Each row below holds a small network's activations on one input, seen along a few directions.
In each table, some parts of the input vary, and every possible input appears once, in random order.
Descriptions start from the smaller parts, as in this example, which fits no table here: one of 6 places along a line, together with either a single point or one of 9 places along a line or (one of 3 separate values, together with one of 8 places around a ring).
Shared parts are said once, and a part with two or three values counts as separate values.

Other details of the inputs shift rows strongly along two fixed directions, in all tables alike. That doesn't count.

Rows:
row 1: [-47  -4  30  -5 -40 -41  -1  26 -50  27 -75 -22  -5   5]
row 2: [ -5   7  45  19  17 -32  11  35   9   8 -54  15   9  10]
row 3: [  6 -24  -4  29  21 -20  25  33  21  37 -27  16   2 -27]
row 4: [-17  13  33 -12 -40 -47  14  26 -48  40 -64 -49 -21   1]
row 5: [  6  -6 -27   1   2  46  -2 -29   0 -35  31  11  10  -1]
row 6: [-33   6 -16 -27 -31  38 -22 -28 -59 -32   6 -27  -7  23]
row 7: [ 21  -3  -6  25  35 -39  21  34  51  42 -11  16  -1 -23]
row 8: [ -7  -4 -18 -11 -25  43  -4 -28 -30 -35  20  -4   8   5]
row 9: [ 35  -1  21  30  29 -56  21  27  63  28 -15  23  14 -23]
row 10: [-14   0 -15 -11   1  31 -25 -30  -8 -40  35  10   3  17]
row 11: [ 15  16  11 -13  17  15   1  -8   9 -17  13   0  -5  12]
row 12: [  0 -17 -26 -14 -13  43  -8 -29 -10 -17  40   2   3  -3]
row 13: [ 37 -25   0  53  83  -6  33  41  90  15   4  78  28 -31]
row 14: [-42   3   2 -20 -32  10 -26 -12 -48 -17 -12 -14  -1  17]
row 15: [ 22  -6 -21  -5   0   9   3 -17  30   5  37   8  -2 -12]
row 16: [-17  -8 -23 -20  -6  36 -22 -24 -26 -17  36  -7 -12  12]
row 17: [  1   5 -28 -23  -9  29 -19 -29   1 -11  52  -5  -8   1]
row 18: [ 28 -10  -2  24  17 -32  31  29  47  41  -9  17   2 -32]
row 19: [-28   2  12 -15 -37 -43  13  32 -46  65 -69 -48 -35  -4]
row 20: [-42   3  20 -15 -14   7  -6  12 -49  -6 -48  -5  -4  20]
row 21: [-11 -14 -16 -13 -29  29   6  -8 -39   3   3 -17  -8  -5]
row 22: [  0  10  10   1   4   1 -19 -14   3 -28  15   5   5  19]
row 23: [ 16   6  -4  -5 -19  36  -2 -33 -10 -41  32  -5  13   9]
row 24: [ 11   4   9   1 -12   6  -7 -20   6 -26  13   3  14   8]
row 25: [  5 -16 -16  18  26   0   9  16  20  13   3  16   6 -15]
row 26: [ 24   0 -13  -2  36  27   9  -3  42  -4  35  27  -2  -4]
row 27: [-16   7  37  17  -6 -49  -6  28  -1  13 -45   2  10   4]
row 28: [-14   1  12   1   4 -55   3  34   5  52 -35 -10 -21  -4]
row 29: [ -7  17  26   2  -4 -54   9  33 -15  38 -53 -31 -14   1]
row 30: [ 15  10   6  -1  -3 -15  11   1  -1  14 -12 -21 -10  -5]
row 31: [ 58  -4 -13  42  49  19  17 -14  81 -33  48  51  35 -18]
row 32: [-14  23  -3 -43 -28  17 -29 -34 -50 -22  23 -43 -25  30]
row 33: [ 18  14 -12 -14   3  21 -18 -31  13 -31  52   0   4   5]
row 34: [ 15   8   0  12  13  10  -5 -11  17 -28  19   7  14   9]
row 35: [-19 -12 -14  -8  -8  16 -14  -4 -16   0  14   1  -2  -3]
Each input here is: one of 5 places around a ring, together with either a single point or one of 6 places around a ring.
- The inputs of row 4 and row 23 match in every part but the place on the ring of 5. If row 33 is changed in the same way as row 4 into row 23, which row does it become? => row 27
- Start at row 28 and move only the place on the ring of 6, one step at a time. The first step leads to row 17. Which rows follow, in order? => row 15, row 18, row 19, row 7
- Change only the place on the ring of 5 in row 24. List by row number the other rows that result. => row 1, row 9, row 12, row 15

Rows:
row 36: [ 39  -9  -9  43  53  46   0 -28  75 -80  57  80  59  -4]
row 37: [ -6  12  19 -19 -35 -20   4   6 -42  24 -30 -48 -22   7]
row 38: [-15 -16   6   8 -15 -14  13  20 -10  29 -35   2  -1 -12]
row 39: [ -4 -20  -5  12  13  -4   5  16   8  20  -4  13  -4  -9]
row 40: [ 6 -2 -3 -8  7 10  5  2  7  7  9  6 -3 -4]
row 41: [ 17   9  40  42  43 -42   6  26  56 -17 -24  46  34   3]
row 42: [-17 -14   5   2  -4  -6   8  23 -26  27 -28 -11 -11  -5]
row 43: [ 11   9  24  17   6 -61  22  36  14  45 -50 -16 -10 -12]
row 44: [ 22  16  29  25  22 -16  -4  -3  34 -39   2  21  29  13]
row 45: [-19  19 -14 -41 -40  22 -20 -29 -50 -10  14 -44 -23  20]
row 46: [  8   4  23  14  -2 -59   9  27  11  38 -32 -15  -5 -11]
row 47: [ 34   5 -19   6  28  14   9 -12  42 -10  38  16   4 -10]
row 48: [ -4  12   2 -30 -38   7 -10 -22 -39   2   8 -42 -21  14]
row 49: [-20 -15   2   8   0 -23  -2  22 -14  26 -23  -4  -6  -7]
row 50: [ 14 -17 -20  17  12  14   6  -6  29  -9  26  28  18 -18]
row 51: [ -8  -2  -9 -25 -12  24 -10 -17 -11  -2  20  -5 -12   8]
row 52: [ 55 -22 -40  29  43  59  19 -27  74 -38  78  60  34 -28]
row 53: [-23   7  -8 -23 -14  75 -40 -53 -49 -87  43   0  13  42]
row 54: [-21   5  22 -15 -27 -35   2  20 -31  40 -42 -29 -23   5]
row 55: [-13  13  23  -1   9  14 -21 -14  -1 -49   0  21  20  27]
row 56: [-12   8 -13 -19  -9  10 -11 -10 -11   0  10 -10 -11   6]
row 57: [  5  14   6  -2 -11 -30   2   6  -2  18 -15 -26 -10  -1]
row 58: [  2 -13  -8  28  31 -25  11  30  31  26 -13  21   6 -18]
row 59: [-15  -8  -4   3   5  -8   7  20 -17  22 -25  -8 -12  -4]
row 60: [ 14   1  14   8   9 -25  16  23  16  27 -16   1  -4 -12]
row 61: [-17   6 -25 -46 -32  51 -30 -46 -43 -30  48 -25 -16  20]
row 62: [-25  -1 -18 -18 -34  22  -6 -14 -42  -4  -6 -21  -7   4]
row 63: [-21  13 -15 -51 -49  38 -30 -45 -63 -24  35 -47 -23  23]
row 64: [ 26 -14 -28  20  26  26  18  -7  41 -13  27  33  17 -20]
row 65: [-11   0  24  16  16 -64  22  54  15  59 -69   3 -10 -14]
- What do these inputs look like to the network? => one of 5 places along a line, together with either a single point or one of 5 places around a ring
- The inputs of row 39 and row 54 match in every part but the place on the line of 5. If row 49 is changed in the same way as row 39 into row 54, which row does it become? => row 63
- Change only the place on the line of 5 in row 37. List by row number the other rows that result. => row 40, row 42, row 52, row 60
- Change only the place on the line of 5 in row 55. List by row number the other rows that result. => row 36, row 41, row 44, row 53
